Each row below holds a small network's activations on one input, seen along a few directions.
In each table, some parts of the input vary, and every possible input appears once, in random order.
Descriptions start from the smaller parts, as in this example, which fits no table here: one of 5 places around a ring, together with either a single point or one of 9 places around a ring or (one of 3 separate values, together with one of 6 places along a line).
Shared parts are said once, and a part with two or three values counts as separate values.

Other details of the inputs vary at random and push rows far along two fixed directions, the same in every table; ignore that.

A family of inputs:
x1: [ -3  55   7  -6 -14 -17 -40   1  -8 -94 -16]
x2: [-20 -14  -8 -45  -6 -66  27  60  27  54  -6]
x3: [-33  44 -22 -37  11 -32   3   8   9 -25   2]
x4: [ 26  16  -8  36 -32  32 -31 -58  -5 -96  -7]
x5: [ 36 -36 -16  77 -21 114 -34  -8  -2  57  22]
x6: [  2 -26   0 -10 -25 -15  16 -22  17 -29  -2]
x7: [ 30 -93  24  53   6  85  27  -3   3 115   9]
x8: [  4  24   3 -14   5 -54  -5  15 -27 -32 -32]
x9: [  7 -13  14  50  23  94  -4 -58 -11   2   9]
x10: [-21  -1  42  26 -18  36 -35 -42   0 -68 -12]
x11: [ -5 -28 -22 -44  53 -74  64  51 -22  96   1]
x12: [ 12 -55  25  28  -6  58 -17 -13   8  50  15]
x13: [ 31 -21 -21 -38  31 -86  31  71 -13  91 -17]
x14: [-34  57   5 -24   9  -6 -23 -23  -2 -91   6]
x15: [-22  34 -25 -42  14 -60  33  37  10  37  19]
x16: [-19  41   9 -11  12  22 -33 -50  -9 -74   2]
x17: [ 12  35  -6  26 -32  22 -28   1   0 -16   9]
x18: [-21  10   1 -40 -18 -67  26  51  27  35   3]
x19: [ -5   8 -31 -34  16 -55  36 -16   3 -26   5]
x20: [ 55 -57   3  67   8  88   9  -5 -24  82  -2]
x21: [-29  21  26 -19 -15 -18 -23   4  20 -68  -9]
Description of these inputs: one of 3 separate values, together with either a single point or one of 6 places along a line.
Q: Changing only the choice among 3 separate values turns x14 into x21. The same change can be made to x16. Which row results?
A: x12
Q: List by row number the other rows that have the choice among 3 separate values in common with x8.
A: x1, x4, x5, x13, x17, x20
Q: Change only the choice among 3 separate values in x15. List by row number the other rows that result.
A: x17, x18

A family of inputs:
x22: [  2   5   4  -1  15   0   4 -44   3 -29 -18]
x23: [-25  48  -8   9 -15   8 -25  -6  13 -54   7]
x24: [ 14  43  11  10 -23 -11 -53 -31 -20 -91 -15]
x25: [-27  44   6 -21   3  -3  -7 -48  12 -68  -4]
x26: [-27  -6   2 -49   4 -46  17  28  26   7  15]
x27: [ -1 -11  36  31  -4  45 -30  15   3  26  -6]
x28: [  8  25   0 -44  -7 -88  33  34  -8 -15 -38]
x29: [ 11 -21  38  31   6  40 -20  -1 -21  21 -18]
x30: [ 11 -30  14  14  46  21  12   8 -23  64  -9]
x31: [  2  29 -28 -34  23 -53   9  19 -15  15  19]
x32: [  1  15 -13  -9  -8 -55  10  53  15   6 -12]
x33: [ 17   0 -17 -21  24 -40  46  16 -11  31 -14]
x34: [-20  12  -4  -9 -13 -16  14  12  13  17  14]
x35: [-34  24   5 -62  20 -57  18  -2  10 -58   6]
x36: [  8 -25  34  19 -19  41 -25 -39   1 -59  -3]
x37: [ -21   49   26   10  -43   -5  -33  -25   17 -102  -15]
x38: [-40   2   3  -9 -18   6 -16 -16  16 -24  11]
x39: [ 25 -22   1  28 -25  36   8  20  12  50   7]
x40: [  7 -55   4  50   7  84  -9 -57 -11  10  13]
x41: [ 11 -13 -40 -23  26 -11  29  36 -13  62  13]
x42: [ -6 -46   0  -7 -13 -21  15  33  16  52   1]
x43: [  3   3   7 -38  -2 -75  22  10   5  -6 -38]
x44: [ 10   6 -21 -31  -8 -57   4  62   8  16 -19]
x45: [ -8  28 -18 -38  15 -39  41  17  -4  12   4]
x46: [-29  49   5  -9  -4  -4   0 -37  -2 -73   6]
x47: [-18  13   8   9 -19  38 -21 -36  26 -15  10]
x48: [ 22  -4 -19 -31   2 -62  14  45 -17  12 -32]
x49: [ -4  37 -19 -19  27 -64  17   8  -9 -46 -25]
x50: [  1  29 -10 -32   3 -97  20  42  -8 -31 -37]
x51: [ 18 -45  -2  -1  -7 -11  26  34  26  91  -1]
x52: [ 21 -40 -13  12  24  -5  47   6 -13  70   5]
x53: [-10  -4  32   8 -28  28 -34 -21  27 -70   4]
x54: [ 45 -31 -18  46  20  53 -13 -23 -26  48  24]
x55: [-15 -34   2  35  -1  87 -10 -53  -4   4  33]
x56: [ -9  -6  26  43  21 100 -26 -34 -16  18  21]
x57: [ 13  31   7  28 -32  22 -61 -15   3 -54   8]
x58: [ 11  -9  13  12 -17 -13  11  -5 -10  -7 -15]
x59: [-29  14  15 -25  18 -22  -1  39   3  42  -2]
x60: [ 27 -10 -16  40   9  73 -26 -38 -20 -22  -2]
x61: [ 22 -69  -1   5  32  22  32  -4  -2  56  16]
x62: [ -4 -27  20  20 -22  24 -19 -34  -8 -35 -13]
x63: [-26  64   8  -3 -31  18 -27 -29  14 -80   1]
x64: [  8 -14 -29  19  23  25  27  15  -7  57  27]
x65: [ 14 -24 -24  31 -11  75 -19   7   2  53  27]
x66: [ 19 -22 -29   6   3   5   0  36  -1  99  40]
Q: Changing only one part turns x47 into x22. The same change can be made to x65. Which row results?
A: x60
Q: What do these inputs look like to the network?
A: one of 5 places around a ring, together with either a single point or one of 8 places along a line
Q: List by row number the other rows that have the place on the ring of 5 in common with x64.
A: x25, x31, x35, x41, x45, x46, x55, x56
Q: A walk changes only the place on the ring of 5. It starts at x57 and steps to x24. List the rest of the walk in order.
A: x54, x31, x66
Q: List by row number the other rows that have the place on the ring of 5 in common with x36.
A: x24, x28, x29, x43, x48, x50, x58, x62
Q: Change only the place on the line of 8 in x37. List by row number the other rows that result.
A: x32, x39, x42, x44, x51, x53, x57

A family of inputs:
x67: [  7  -5   5   7 -11   9 -15   2   4   7   6]
x68: [ 5 -8  2  9  4 12  2 -9 -4  2  0]
x69: [ 2 -2 -5  8  5 14  0 -7 -3  3  6]
x70: [ -3   8  -7 -15   8 -19  10   6  -4   1  -1]
x71: [ 6 -3  0 10  6 12  0 -8 -5  4  2]
x72: [  2   4   1 -12  -7 -25  -5  16   5   3  -1]
x73: [ -6   9   1  -8 -10 -24   1  14   6   7  -6]
x74: [-1 -5 -2  4  3 15  1 -9 -2  4  6]
x75: [  7  -8   1   9 -13   9 -12   4   4   4   8]
x76: [  0   5  -5 -11  -6 -20  -2  19   6   1 -11]
x77: [ -5   8  -1  -7 -12 -24   2  15   6   6  -6]
x78: [  0  -1  -3 -11   7 -23  12   5  -2  -3  -6]
x79: [  6  -4   0   9  -9  14 -12   6   5   6  -4]
x80: [-1 -7 -3  6  4 14  1 -8  0  2  7]
x81: [ -3   6  -9 -14   7 -20  11   7  -3  -1   0]
x82: [-1 -5  0  3  4 15 -1 -9 -2  5  5]
x83: [  0  -9   2   4   2  14   2 -10  -2   3   2]
x84: [  7  -7   2   9 -13   9 -13   3   4   5   7]
x85: [  0   1  -2 -13   6 -22  12   5  -4  -2  -7]
x86: [-1 -6 -3  6  4 14  0 -8  0  3  6]
x87: [ -2  -4   0   3   5  15  -1 -10  -1   6   6]
x88: [  5  -7   3   7   3  13   1 -10  -5   3  -1]
x89: [  0  -9   3   4   3  14   0 -10  -2   4   2]
x90: [-1 -7 -3  4  2 15  1 -8 -1  2  8]
x91: [ -1  -4   8  12  -7  13 -12   9   0   6   2]
x92: [ -7   5  -3 -16  11 -20   8   4   1   2  -2]
x93: [ -1   3   1 -14   8 -21  10   3  -4   1  -8]
x94: [  0 -11   0   5   1  13   2  -9  -2   1   4]
x95: [  0   3   1 -12  10 -22  10   3  -3   1  -8]
x96: [  6  -7  -4  10 -11  14 -10   6   6   3  -2]
x97: [  7  -6   3   8 -12  10 -13   3   3   5   7]
x98: [  1   4  -6 -10   8 -22  12   6  -4  -2  -3]
x99: [ -1  -3   8  11  -6  13 -12   8   0   7   2]
x100: [ -21   49   18   14  -34   17  -45  -40    8 -100  -11]
x101: [ 2 -4 -5  8  4 14  1 -7 -3  2  7]
x102: [ 6 -2  0  7  4 13  1 -8 -7  4  2]
x103: [ -5   0   0 -14   9 -22   9   4   0   0  -5]
x104: [ -4   9  -5 -16  10 -19   8   5  -3   3  -2]
x105: [  1   7  -5 -11   9 -22  11   6  -4   0  -5]
x106: [  0  -9   2   6   4  13   1 -10  -1   3   2]
x107: [ -2   6   1 -11  -9 -19   6  20  11   0  -2]
x108: [  1   4  -6 -12   7 -21  12   6  -5  -2  -3]
x109: [  5  -4   0   8  -9  14 -12   5   5   7  -4]
x110: [  0  -8   4   5   5  13  -1 -11   0   4   2]
x111: [  0   4  -6 -10  -7 -20  -1  20   6   1 -10]
x112: [ -6   5   2  -8  -4 -21  -1  23   1   1  -5]
x113: [ 2 -2 -5  6  3 15  1 -7 -4  4  6]
x114: [  0 -11   0   7   3  12   2  -9   0   1   4]
x115: [  1   8  -3 -12  11 -22   9   5  -4   1  -5]
x116: [  0  -3   1  14 -17  10  -6   2   6   7   3]
x117: [ -2   7   2 -11  -9 -19   6  20  10   1  -3]
x118: [ 2 -1 -2  6  5 15 -1 -8 -4  5  5]
x119: [-1 -5 -2  6  5 14  0 -8  0  4  6]
x120: [ -2   8   3 -12  -8 -19   5  20  10   2  -3]
x121: [  0  -1   4  13 -15  10  -8   1   5  10   1]
x122: [-1 -5  0  6  6 14 -1 -9  0  5  5]
x123: [  0 -10   1   7   3  12   1  -9   0   2   3]
x124: [ 5 -7  3  9  5 11  1 -9 -4  3 -1]
x125: [  5 -10   0   8   1  12   3  -9  -5   1   2]
x126: [ 6 -4 -3 10  4 12  2 -8 -5  2  3]
x127: [ -2   9   5 -13  -7 -19   4  19  10   4  -4]
x128: [ -22   53   16  -13  -10  -14  -27  -37   -2 -109  -21]
x129: [  0   1  -2 -11   8 -23  12   5  -2  -2  -7]
x130: [ -1  -6   4  13  -9  13 -10  10   1   3   4]
x131: [ 2  0 -2  7  7 14 -1 -9 -3  6  5]
x132: [  3  -1   8   8 -12  15  -5   6   9   6   4]
x133: [ -6   5   3  -8  -4 -21  -1  23   1   2  -5]
x134: [  0  -8   4   3   4  14   0 -11  -2   5   2]
x135: [  0 -10   1   5   2  13   2  -9  -2   2   3]
x136: [ -3   8  -5 -13  11 -20   8   6  -2   2  -2]
x137: [ 6 -2  0  7  5 14  0 -9 -6  5  2]
x138: [-1 -6 -3  4  3 15  1 -8 -1  3  6]
x139: [ 2 -1 -4  8  5 14  0 -7 -3  4  6]
x140: [  1   6  -6 -12   7 -21  11   6  -5  -1  -4]
x141: [  1   7  -5 -13   8 -20  11   5  -6   0  -5]
Q: Changing only one part turns x76 into x96. The same change can be made to x77. Which row results?
A: x116
Q: What do these inputs look like to the network?
A: one of 5 places along a line, together with either one of 5 separate values or (one of 2 separate values, together with one of 5 places around a ring)
Q: Change only the place on the line of 5 in x99. List by row number the other rows that result.
A: x91, x112, x130, x133
Q: Change only the choice among 2 separate values in x74. List by row number the other rows that result.
A: x119
Q: Change only the choice among 5 separate values in x111. List by row number the other rows that result.
A: x84, x100, x112, x117
Q: Change only the place on the line of 5 in x69. List by row number the other rows that result.
A: x101, x131, x136, x139
